grid =
[[ 2.1  0.2 -1.4 -1.4 -1.5 -1.3 -1.6 -1.4]
 [-1.4  0.5  1.6 -1.2 -1.5 -1.5 -1.3 -1.5]
 [-1.4 -1.5 -0.7  2.2 -0.5 -1.6 -1.4 -1.5]
 [-1.6 -1.5 -1.5  0.8  1.3 -1.1 -1.7 -1.5]
 [-1.6 -1.5 -1.4  0.7  1.6 -1.3 -1.5 -1.6]
 [-1.7 -1.5 -1.5 -1.5 -1.6 -1.4 -0.6  2.2]
 [-1.3 -1.5 -1.6 -1.5 -1.0  2.0  0.0 -1.4]
 [-1.7 -0.4  2.2 -0.7 -1.4 -1.6 -1.5 -1.6]
 [-1.7 -0.3  2.1 -0.8 -1.5 -1.6 -1.7 -1.4]]
Report the entry in the bottom-right corner.
-1.4
The largest entry in the last column: 2.2
Report the first entry, reading row by row.
2.1
The fourth-last entry, reading row by row: -1.5
Report the first entry on the diagonal from the top-right corner.
-1.4
The entry just left of -0.6 is -1.4
Report the smallest entry in the first row.
-1.6
Report the entry directly above -1.2.
-1.4
Report the entry just left of 0.7.
-1.4
Report the second entry on the diagonal from the top-right corner.
-1.3
The third entry from the end, reading row by row -> -1.6
Report the 5th entry in reading order.
-1.5
The bottom-left entry -> -1.7
The entry just right of 0.5 -> 1.6
Report the entry just left of -0.5.
2.2
Report the 3rd entry on the main diagonal.
-0.7
The third entry on the diagonal from the top-right corner -> -1.6
Report the entry directly above -0.6.
-1.5
The fifth entry from the end, reading row by row is -0.8
The entry just right of 1.3: -1.1

Read these off the row that follows.
1) What is the third entry from the right?
2) What is the third entry from the left?
3) What is the first entry?
[66, -32, -37, -85, 83, 25]
1) -85
2) -37
3) 66

Questions about the array below.
1) Give the top-left entry.
2) Give the entry in the top-right corner.
3) Give the second entry on the diagonal from the top-right corner.
4) Give the entry in the bottom-left corner.
5) Give the last entry, reading row by row.
6) Give the 5th entry, reading row by row.
7) Give the fourth-last entry, reading row by row.
array([[4, 3, 3, 7, 2, 7, 3, 3, 5, 4, 4, 3, 7],
       [4, 3, 3, 6, 2, 6, 3, 2, 4, 3, 4, 2, 6]])
1) 4
2) 7
3) 2
4) 4
5) 6
6) 2
7) 3

Read these off the grid that follows. Indices start at 0.
1) Find the entry at row 2, column 1.
2) Find the entry just right of 211.5.
3) Find the entry at row 1, column 0.
4) Find the entry directly below 163.7.
5) Find the entry at row 0, column 2.
6) Find the bottom entry of the column that holds the smallest entry.
7) Find the entry at row 0, column 1.
8) Find the entry at row 2, column 0.
[[ 264.7  -33.3   81.0  108.3   56.7  177.3   56.7  131.7  124.6  167.4]
 [   4.8  -29.9   80.5    4.6  117.9   -3.0  117.9  185.9  300.2  311.8]
 [  19.7  101.9  150.7   93.6   -6.7  164.6   -6.7  125.4  104.9  -16.6]
 [  -5.6  221.6   77.4  -43.3  152.1  282.8  152.1   31.1  -25.2  169.0]
 [-134.5  -45.4  113.6  -89.1  101.2  -61.6  101.2  111.0  291.3  256.4]
 [  71.2  108.0   22.7  123.5 -154.9   51.9 -154.9  184.0  228.9 -107.6]
 [  34.1  242.1  -26.7  -16.5    8.2  207.8    8.2   89.8   91.4   74.6]
 [ 263.1 -103.5   90.3  -96.7  -89.5  248.4  -89.5  -83.1   61.5   17.4]
 [   3.5  230.4   33.9  -33.8   90.9  245.1   90.9   62.1   32.2  127.5]
 [  75.8  250.5 -190.6  -36.2  -76.1   81.0  -76.1   97.5  174.9   47.2]
 [ -19.0   41.3  264.0  129.9   14.5  176.7   14.5  131.6   97.6  -32.5]
 [  52.0  168.4  -19.7   67.9 -126.5  106.1 -126.5  161.2  211.5  -57.7]
 [  69.0  -37.0   24.7  -98.3   13.6   64.3   13.6   53.6  232.8  200.1]
 [-117.0  109.8  200.1   28.2   75.0  158.4   75.0  126.8  138.7   92.6]
 [   9.4  128.3   60.6   89.1 -108.6   88.7 -108.6  163.7  212.9  -66.8]
 [ 137.8  -25.9   45.2   39.3   76.8   72.9   76.8  163.3  242.7  260.5]]
1) 101.9
2) -57.7
3) 4.8
4) 163.3
5) 81.0
6) 45.2
7) -33.3
8) 19.7

M =
[[29 69 14 63 31]
 [30 38 10 11 42]
 [10 14  6 83 14]]
Indices start at 0.
Find the bottom-left entry.
A: 10
The top-left entry: 29
Find the entry directly above the smallest entry.
A: 10
The entry just right of the smallest entry is 83
Find the entry at row 0, column 2.
A: 14
Find the entry in the bottom-right corner.
A: 14

[[50, 40, 59, 26, 43, 44, 47, 65, 23, 48, 34, 65, 40], [36, 49, 33, 34, 32, 53, 52, 64, 35, 42, 50, 55, 43], [34, 55, 38, 45, 26, 60, 57, 54, 79, 48, 48, 61, 36]]
What is the entry just left of the centre entry? 53
The smallest entry is 23
The entry just right of 52: 64
The centre entry: 52
What is the 4th entry in reading order? 26
What is the entry just right of the smallest entry? 48
